A small network was shown many inputs. Here are its activations along a few directions, one row for each input.
In each table, some parts of the input vary, and every possible input appears once, in random order.
Descriptions start from the smaller parts, as in this example, which fits no table here: one of 8 places around a ring, together with either a single point or one of 9 places around a ring or (one of 3 separate values, together with one of 6 places along a line).
Shared parts are said once, and a part with two or three values counts as separate values.

Other details of the inputs shift rows strongly along two fixed directions, in all tables alike. That doesn't count.

A family of inputs:
x1: [-0.564, 0.350, -2.141, 4.118, -0.694, -1.312, 5.980, 1.751, -0.613, 3.737, 1.288, 2.201]
x2: [0.219, 1.598, 3.991, -5.209, -0.398, -0.625, 0.996, -2.310, 1.334, -6.709, 0.693, -3.533]
x3: [1.699, 0.294, -4.777, 4.760, -0.307, 1.251, -0.281, 1.637, 0.288, 3.282, -2.151, 0.930]
x4: [1.854, -0.955, -0.867, 4.870, -0.408, 2.329, -1.603, 1.407, 0.313, 5.293, -1.809, 1.939]
x5: [0.606, -1.943, -1.952, 4.378, -1.374, -1.356, 3.816, 2.503, -2.604, 4.564, 3.226, 0.323]
x6: [-1.774, 0.387, -0.197, 4.148, 0.720, -1.345, 2.463, 0.709, -1.128, 4.713, 2.157, 3.078]
x7: [0.566, 0.796, -0.740, 4.948, -1.795, -1.435, 7.355, 1.282, -1.491, 4.595, 3.059, 1.443]
x8: [-0.502, -0.369, 1.869, -4.381, 1.115, 2.384, -6.153, -1.867, 2.194, -4.095, -4.544, -0.359]
x9: [2.493, -2.805, -4.272, 0.176, 0.525, 3.492, -6.740, 1.424, 1.742, -0.663, -4.120, -1.752]
x10: [2.698, -1.030, -1.531, 1.326, 0.778, 4.329, -7.366, -0.844, 1.156, 0.511, -5.567, 0.220]
x11: [-0.454, 0.939, -2.206, 4.970, -0.474, -2.172, 6.114, 1.359, -1.721, 3.391, 2.036, 2.124]
x12: [-0.570, 3.112, 1.746, -6.860, -0.253, -1.508, 0.323, -3.551, 0.918, -6.787, 0.746, -2.030]
x13: [1.269, -0.437, -2.487, 1.192, 1.181, 3.495, -7.996, -0.684, 2.185, 0.834, -5.269, -0.006]
x14: [-1.040, -0.746, 1.376, -5.560, -0.713, -1.131, -1.075, -2.005, -0.215, -5.521, 1.584, -3.207]
x15: [1.789, -0.191, -3.607, 5.148, 1.157, 0.499, 0.152, 3.087, 0.350, 2.639, -1.876, 1.750]
x16: [-0.145, -1.866, -2.356, 3.756, -0.202, -1.520, 4.072, 2.850, -1.864, 3.804, 3.252, 1.472]
x17: [-2.022, -0.273, 1.059, -2.752, -1.053, -2.119, 3.592, -0.917, -1.689, -2.039, 4.853, -1.845]
x18: [1.240, -4.213, -3.562, 0.129, -0.021, 3.103, -6.113, 1.683, 2.480, -1.319, -5.655, -1.575]
x19: [-3.516, 1.297, 3.911, -1.453, 0.090, -2.132, 5.069, -1.188, -1.247, 0.062, 4.714, 2.545]
x20: [-1.167, 1.158, 0.517, 1.931, 0.211, -1.832, 6.419, 2.245, -0.757, 1.099, 2.883, 0.838]
x21: [1.508, 0.207, 1.744, -3.647, 0.445, 2.424, -6.637, -2.284, 0.711, -3.298, -3.985, -1.234]
x22: [-1.401, 1.401, 5.266, -6.205, -0.206, -1.583, -0.727, -3.238, 0.541, -3.373, 1.146, -1.454]
x23: [-0.346, -1.656, 3.031, -5.383, -1.572, -1.680, 0.266, -2.174, 0.118, -4.846, 2.007, -3.580]
x24: [1.018, -3.593, -4.071, 0.585, 0.537, 2.675, -5.557, 0.741, 1.355, -1.263, -4.586, -1.678]
x25: [1.287, -0.478, -4.051, 4.438, 0.292, 1.184, 1.021, 2.755, 1.456, 3.652, -2.656, 2.286]
x26: [-1.479, 1.208, -0.403, 4.531, -0.241, -1.378, 2.444, 1.607, -1.892, 6.005, 2.836, 2.636]
x27: [-0.415, 2.987, 2.017, -1.366, -1.010, -3.518, 7.557, -1.241, -2.371, -0.788, 5.612, 0.467]
x28: [1.820, 0.514, -4.138, 5.493, 0.626, 1.551, -0.389, 3.531, 0.404, 3.088, -1.574, 0.401]
x29: [-0.682, 1.003, 3.494, 0.825, -1.266, -1.210, 2.983, -0.057, -1.245, 2.261, 2.801, 1.113]
x30: [-2.399, -0.885, 1.453, -1.952, -1.172, -3.433, 4.613, -0.311, -2.133, -2.167, 4.933, -0.721]
x31: [0.015, 0.857, 1.237, -3.494, 0.526, 1.692, -5.971, -2.062, 0.954, -3.391, -2.902, -0.755]
x32: [-0.787, 0.133, 1.062, -4.068, 1.874, 0.673, -6.194, -2.390, 1.529, -3.662, -3.925, -0.660]
x33: [0.112, -3.366, -3.906, 3.330, 0.245, 1.675, 0.118, 3.217, 0.062, 3.494, -1.308, 0.087]
x34: [-3.088, 1.890, 4.091, -3.065, 0.245, -2.322, 2.983, -2.547, -1.325, -2.458, 4.125, 1.427]
x35: [2.942, -0.203, -3.462, 6.157, 0.698, 1.856, 0.050, 3.505, -0.350, 3.560, -1.781, 0.336]
x36: [0.975, -0.284, 1.892, -3.410, 0.300, 1.914, -5.806, -2.751, 2.602, -2.195, -3.652, -1.543]
x37: [2.423, -2.733, -3.938, 3.958, 0.204, 1.478, -0.768, 3.082, -0.780, 4.373, -0.412, 0.220]
x38: [-0.175, -2.211, -1.434, 3.914, -1.562, -0.693, 5.011, 1.991, -1.516, 4.882, 3.521, -0.300]
x39: [1.309, -0.217, -1.295, 3.857, 0.247, 1.641, -3.120, 1.847, -0.778, 4.570, -2.460, 1.309]
x40: [-2.254, 0.351, 0.854, 3.215, 0.233, -1.042, 2.946, 2.068, -1.360, 4.903, 1.664, 2.924]
x41: [3.702, -0.663, -2.397, 0.784, -0.455, 3.365, -4.579, -0.170, 3.241, -0.996, -5.811, -1.248]
x42: [-0.404, -1.333, 1.887, -5.949, -0.367, -0.725, -0.288, -2.829, -0.813, -5.172, 1.664, -3.726]
x43: [-0.824, -0.910, 2.370, -2.310, -1.384, -2.437, 5.294, -0.434, -1.348, -0.617, 5.564, -1.371]
x44: [-0.712, 2.418, 1.930, -1.610, -1.328, -2.895, 6.595, -2.155, -2.307, -1.829, 4.370, -0.321]
x45: [-0.849, 1.418, 1.852, 0.698, -0.036, -1.429, 1.897, -0.209, -2.055, 3.042, 2.405, 1.138]
x46: [-2.022, 2.568, 2.866, -2.559, 0.340, -3.632, 5.569, -0.816, -1.140, -4.284, 4.209, -0.846]
x47: [-1.070, 1.166, 3.558, 0.079, -1.064, -1.907, 2.759, 0.119, -1.310, 2.418, 2.736, 0.729]
x48: [-0.625, -1.126, -2.308, 4.418, 1.039, 1.232, -1.915, 2.309, 0.720, 5.697, -2.706, 2.625]
x49: [0.678, 2.041, 3.120, -6.222, 0.149, -0.754, 0.114, -2.841, 0.288, -6.877, 0.714, -2.456]
x50: [1.516, -0.047, -4.811, 5.620, 0.686, 0.508, 0.215, 2.450, 0.651, 3.513, -2.945, 2.011]
x51: [3.761, -0.834, -1.642, 0.810, 0.110, 3.229, -4.492, 0.833, 3.132, -0.995, -4.959, -1.411]
x52: [-2.395, -0.931, 1.976, -3.682, -0.597, -2.379, 4.739, -0.060, -0.930, -2.310, 4.875, -0.731]
x53: [-0.578, 0.176, 1.491, -3.431, 1.239, 1.299, -5.617, -2.179, 1.220, -4.164, -3.433, -0.172]
x54: [-2.029, 2.239, 3.891, -5.648, 0.070, -1.265, -1.809, -2.502, -0.498, -3.822, 1.178, -0.800]
x55: [-0.839, 1.060, -0.307, 4.427, -0.293, -0.047, 1.659, 0.835, -1.380, 4.689, 2.346, 2.671]
x56: [0.887, 0.130, -0.049, -4.374, 1.025, 1.721, -3.793, -1.082, 3.491, -5.945, -4.156, -1.634]
x57: [-3.614, 1.457, 4.126, -3.347, 0.398, -2.645, 3.880, -2.076, -0.552, -1.084, 4.387, 1.419]
x58: [3.034, 0.312, -3.948, 0.745, 0.947, 3.252, -6.072, 1.199, 2.704, -1.489, -5.446, -0.998]
x59: [2.111, -0.812, -1.108, 0.355, 1.121, 3.105, -6.689, -1.248, 1.427, 0.505, -4.650, -0.264]
x60: [-2.789, 1.646, 4.290, -6.151, 0.870, -1.896, -1.316, -3.005, -0.154, -5.017, 0.758, -0.453]
Each input here is: one of 5 places along a line, together with either one of 3 separate values or one of 4 places along a line or one of 5 places around a ring.
Changing only the place on the line of 5 turns x34 into x10. The same change can be made to x50. Which row results? -> x27
Changing only the place on the line of 5 turns x55 into x19. The same change can be made to x14. Which row results? -> x18
Change only the choice among 3 separate values in x5. List by row number the other rows that result. -> x37, x42
Change only the place on the line of 4 in x58. List by row number the other rows that result. -> x3, x12, x28
Which other rows agree with x51 in the place on the line of 5? List them by row number. -> x2, x4, x7, x22, x23, x29, x36, x38, x41, x43, x47
Change only the place on the ring of 5 in x53. List by row number the other rows that result. -> x6, x32, x34, x60
Change only the place on the line of 4 in x56. List by row number the other rows that result. -> x1, x20, x25

A family of inputs:
x61: [0.870, -3.808, -2.547, -2.060, 0.276, 2.870, -7.879, -0.598, 1.522, -2.780, -4.313, -1.513]
x62: [-3.821, 1.587, 8.858, -9.274, -0.718, -2.849, 3.452, -4.582, 0.611, -6.071, 4.182, -0.799]
x63: [1.139, -2.133, -2.541, 6.661, -1.587, -1.405, 6.267, 4.811, -2.071, 6.327, 3.853, 0.495]
x64: [-3.141, 1.541, 1.897, -0.712, -0.187, -2.557, 2.986, -0.339, -3.106, 1.729, 4.642, 1.528]
x65: [-1.127, 3.815, 5.203, -0.280, -0.078, -2.924, 6.176, -1.572, -2.505, 0.959, 6.246, 1.353]
x66: [0.396, 2.246, 0.480, -3.977, 1.872, -0.082, -2.806, -3.420, 2.182, -6.147, -3.873, -1.834]
x67: [2.401, -0.037, -1.298, -1.972, -0.245, 1.583, -0.570, -0.516, 1.854, -3.601, -1.983, -2.150]
x68: [-1.970, -0.693, 0.100, -0.616, -0.643, -2.921, 5.053, 1.198, -1.719, -1.305, 4.925, -0.726]
x69: [0.586, 0.167, 2.370, -4.177, 0.004, 1.161, -5.844, -2.671, 0.666, -2.008, -2.148, -2.120]
x70: [1.453, 0.401, -2.718, 5.253, 1.584, 0.771, -3.844, 1.630, 0.628, 3.446, -3.553, 2.841]
x71: [1.769, -1.016, -7.414, 9.552, 0.245, 1.288, 3.879, 5.862, -0.433, 7.720, -0.643, 3.013]
x72: [2.928, 1.707, -1.315, -1.416, -0.062, 3.617, -5.797, -1.524, 2.754, -3.733, -7.131, -1.839]
x73: [-4.479, 0.613, 2.991, -0.527, 0.131, -2.463, 4.971, 0.065, -0.718, 1.795, 3.760, 2.649]
x74: [2.997, -4.391, -4.067, 3.545, -0.593, 3.912, -6.043, 1.656, 0.335, 3.670, -3.963, -0.899]
Changing only one part turns x64 into x69. The same change can be made to x61. Which row results? -> x74
Describe the family of inputs behind these rows. -> one of 2 separate values, together with either a single point or one of 6 places around a ring
Change only the choice among 2 separate values in x72. List by row number the other rows that result. -> x66
Change only the choice among 2 separate values in x70. List by row number the other rows that result. -> x65

A family of inputs:
x75: [0.480, -1.242, 0.072, 1.334, -0.467, 0.446, 0.037, 0.660, -0.617, 1.670, 0.501, -0.093]
x76: [-0.168, 1.240, 0.812, 0.068, -0.606, -1.155, 3.758, -0.298, -0.365, -0.123, 1.798, 0.088]
x77: [0.102, -1.097, 0.474, -1.057, -0.582, -0.177, 0.906, 0.207, -0.059, -1.192, 0.772, -1.112]
x78: [-0.912, 0.295, 2.570, -2.467, -0.450, -1.458, 1.422, -0.680, -1.155, -1.454, 3.231, -1.135]
x79: [0.792, 1.791, 0.220, 1.677, 0.143, 0.049, -0.114, 0.368, -0.313, 1.417, -0.238, 0.587]
x80: [0.926, -0.038, -1.194, 1.278, 0.094, 0.037, 0.977, 1.517, 0.201, 0.161, 0.007, -0.397]
x81: [0.022, -1.328, -0.536, 0.660, -0.261, 0.380, -0.273, 0.432, -0.241, 1.786, 0.817, 0.090]
x82: [-0.363, -0.199, 0.009, 0.167, 1.315, 1.229, -3.358, 0.886, 1.386, 0.123, -2.632, 0.614]
x83: [-0.385, -1.355, -2.310, 1.043, -0.095, -0.413, 0.267, 1.092, -0.786, 0.392, 0.360, -0.260]
x84: [0.893, -0.573, -0.929, 1.334, -0.119, 0.242, 1.269, 1.015, 0.316, 0.142, -0.385, -0.143]
x85: [0.953, -0.706, 0.048, 0.191, -0.315, 1.400, -2.717, -0.537, 0.504, 1.118, -2.032, -0.231]
x86: [1.334, -0.526, 0.187, 0.508, -0.081, 1.381, -2.830, -0.191, 0.133, 0.850, -1.908, -0.191]
x87: [-1.708, 1.173, 1.783, -2.041, -0.204, -1.878, 1.379, -1.587, -1.978, -0.781, 3.075, 0.138]
x88: [1.143, 0.476, -0.622, 1.611, -0.032, 0.325, 1.159, 0.620, 0.010, 0.451, -0.405, 0.190]
x89: [1.318, -0.019, -0.029, 0.205, 0.184, 1.248, -3.529, 0.239, 0.062, 0.643, -1.560, -0.661]
x90: [-0.615, -1.119, -1.305, 1.094, 0.021, -0.217, -0.691, 0.477, -1.360, 1.446, 0.766, 0.092]
x91: [-1.122, -0.517, -0.146, -4.302, 1.905, 1.856, -7.454, -1.966, 2.260, -4.820, -5.110, -0.606]
x92: [0.225, -1.594, -0.909, 0.973, -0.825, 0.161, 1.025, 0.910, 0.223, 0.990, -0.028, -0.470]
x93: [0.133, -1.332, 0.084, 0.871, -0.695, 0.372, 0.152, 0.201, -0.237, 1.832, 0.335, -0.202]
x94: [0.684, 0.397, -2.645, 0.967, 0.595, 0.702, -1.589, 0.140, 0.188, -0.914, -1.906, -0.001]
x95: [0.527, 1.142, 0.346, 1.509, -0.353, 0.122, 0.387, -0.385, 0.214, 1.684, -0.795, 0.908]
x96: [-0.697, 1.524, 1.164, -1.979, -0.282, -1.510, 3.255, -1.110, -0.303, -1.798, 2.678, -0.141]
x97: [-0.846, 0.772, 3.494, -6.712, -0.085, -0.486, -1.966, -3.723, 0.409, -4.997, 0.755, -1.768]
x98: [-0.084, 1.588, -0.837, 1.607, 0.335, -0.181, -0.394, -0.386, -0.723, 0.980, -0.326, 1.200]
x99: [0.150, -1.538, -1.548, 0.680, -0.384, 0.115, 0.758, 1.089, 0.226, 0.857, 0.532, -0.228]
x100: [0.613, -0.990, -0.941, 1.134, -0.375, 0.032, 0.482, 1.653, -0.309, 0.796, 0.626, -0.652]
x101: [-0.080, 1.771, 1.095, -0.684, -0.047, -0.367, 0.461, -1.270, 0.102, -0.157, 0.766, 0.620]
x102: [0.145, 1.776, 0.727, 0.100, -0.124, -1.252, 3.111, 0.397, -0.797, -0.398, 2.223, -0.155]
x103: [-2.274, 0.832, 3.607, -2.414, 0.422, -1.505, 2.053, -1.280, -0.235, -1.698, 1.725, 0.775]
x104: [0.453, -0.559, -1.801, 1.025, -0.013, 0.003, 1.562, 1.068, 0.644, 0.419, 0.117, 0.186]
x105: [-1.067, -0.515, 0.239, -1.358, 1.111, 1.065, -2.696, -0.476, 1.705, -0.783, -2.120, 1.123]
x106: [-0.113, -0.358, -2.549, 1.295, 0.304, -0.475, 0.976, 0.957, -0.304, -0.234, -0.105, 0.116]
x107: [0.795, 1.236, 0.488, 1.817, -0.107, 0.132, 0.420, -0.094, -0.195, 1.486, -0.519, 0.922]
x108: [-1.778, 0.225, 2.103, -1.509, 0.508, -0.324, 0.095, -0.893, 0.725, -0.571, -0.500, 0.874]
x109: [0.525, -0.632, -1.223, 1.373, -0.433, 0.101, 1.701, 0.950, 0.669, 0.675, -0.515, -0.078]
Changing only one part turns x76 into x96. The same change can be made to x92. Which row results? -> x99
Describe the family of inputs behind these rows. -> one of 5 places along a line, together with either a single point or one of 6 places around a ring
Change only the place on the ring of 6 in x80. List by row number the other rows that result. -> x78, x79, x89, x100, x102
Change only the place on the line of 5 in x84. List by row number the other rows that result. -> x80, x104, x106, x109
